-53; 71; -20; 52; 13; -30; 10
-44; 100; -19; 43; 15; -13; 23
Out: -13

0; 86; -10; -21
63; 1; -23; 51
Out: -23

-15; -96; -96; 25
24; -85; -85; 0
Out: -85

-39; -5; 7; 100; -34
32; 3; 0; 58; 18
Out: 58

-71; -72; 84; 37; -5; -6; -69
26; -27; 12; 19; 3; 3; 18
Out: 3

-7; 79; -102; 8; 42; 52
1; -3; 101; 6; -20; 6
Out: -20

29; -17; 36; 70; -69; -17
19; -60; -24; 78; -62; -52
Out: -62

19; 30; 107; 65
-41; -2; 76; 72
Out: 76

-81; -74; 101; 2; -30
35; -56; 8; -14; -78
Out: -14
---
Input:
-96; -10; 3; 78; 15; -10; -17
20; -11; 17; -90; 10; -11; -47
-32; -19; 12; -39; -74; -19; -48
Output: -11

Input:
-20; 26; -1; 103; -80; 53
35; 23; -11; -43; 46; -16
-4; 20; 28; -92; -51; 65
Output: 46

Input:
-22; -21; -7; 9
-6; 10; 6; 8
-55; -18; -105; 56
Output: 6

Input:
30; -50; -1; 13; 38; 30
-35; -65; 5; 18; 16; 13
5; 77; -3; -20; -35; -27
Output: 16

Input:
-44; -76; -61; -37; 15
62; 28; -32; 34; 22
16; -65; -81; -56; -94
Output: 34

Input:
22; -3; 62; 52; -106; 43
13; -25; -3; -19; 1; -32
-42; -13; -11; 1; -12; 25
Output: 1
---
[[-90 -16   7  21]
 [-25 -45  63 -94]] ⇒ -45

[[ -9 -23  19  18  44 -89]
 [ 66 -14 -59  -1  -3   1]
 [-28  86 -12  13 -27  19]] ⇒ -14

[[ 24 -21  35   8 -65]
 [ 24 -21  35   8 -77]] ⇒ -21

[[-79 -39 -42 -32  -8]
 [-39 -83  -1  45 -37]] ⇒ -83

[[ -25   65   78  -59   -1   13]
 [-104   25   85   37   53  -12]
 [ -18    1  -42   -5  -39   36]] ⇒ 25

[[ 43 -11  16 -82]
 [-69 -16 -19 -59]] ⇒ -16
---
244	208	876	778	851
241	372	838	58	649
⇒ 372

8069	9861	8410	5406	3162	6760	8641 ⇒ 5406

32	183	221	213 ⇒ 32

81	60	83	69	76	24 ⇒ 83

2	1	7	6	6	0	3 ⇒ 6

4	7	1	2	7 ⇒ 7

897	-86	-511	479	80 ⇒ -86

5052	7762	6885	7017
2594	9674	2461	5631
⇒ 2594

337	427	-553	169	359	608 ⇒ -553
---
-23; -86; 13; -43
-32; -94; -16; -21
-63; -53; -56; -69
yields -63

46; -75; -90; 2; -10; 4
-39; 85; 52; -8; 59; -50
40; -42; -68; -32; -62; 57
yields 40

-22; 34; 48; 22; -88; -23
58; -84; -71; -27; -35; 14
38; -23; -25; -13; -55; 4
yields 38

-38; 36; 53; 37
74; -87; -90; -28
-50; 48; 66; 29
yields -50

51; 61; 38; -46; -43; -17; -60
65; 52; 27; -58; -42; -24; -81
27; 35; 10; -41; -14; -12; -40
yields 27

-19; -8; -15; 41
-86; -53; -37; 59
-72; -58; -67; 31
yields -72

-6; 47; -45; -64; -9
11; 75; -24; -24; 25
15; 84; -24; -22; 39
yields 15

-18; 47; 34; 10; 67; 33
-85; -17; -38; 11; 27; -10
-26; -33; 19; -58; 23; 18
yields -26

-22; 54; 21; 31; 58; -39; 35
-51; 86; 58; 41; 79; -77; 44
42; -67; -51; -66; -74; 71; -57
yields 42
---
95; 9; -53; 51; 33 gives 95, 33

26; 39; 0; -29; -4; 104 gives 26, 104

28; -7; 3; 27; 80; 9; -4
16; 39; -34; -20; 4; 16; -62
-11; 10; 7; -30; -46; 2; 55
gives 28, 55

-88; 26; 3; 80 gives -88, 80

12; 8; -40; -93 gives 12, -93

95; -9; -13; -55; -42; 5 gives 95, 5

-20; -92; -18; -26; -38; 17; -8 gives -20, -8
---
[ 29 -59  84 -73  17 -16  34] -> -73, 84

[-39  -9  48 -70   7  32 -84] -> -70, 48

[-100   -1   61   67   74  -76    5] -> 67, 74

[ 96   4  39  58 -52] -> 39, 96

[  8  63  36 -22  18 -88 -20] -> -22, 63

[ 34 -56 -82 -66  19] -> -82, 34

[ -42 -107   59   23  -45] -> 59, 59

[[ 17  21  11 -57 -25 -46 -84]
 [-12 -15  -8  42  18  34  61]
 [ 17  21  11 -56 -24 -45 -82]] -> 42, 61
---
62; -5; -46; 82; 97; 8; -59 -> 82
-57; -83; 22; -40; 16; 28; -34 -> -40
64; 74; 84; -78; -22; -6; 25 -> -78
84; 23; -33; -27; -9; -14; 39 -> -27
-23; 31; 50; 77; 11; 38; -67 -> 77
-3; -61; 46; -53; -16; -82; -58 -> -53
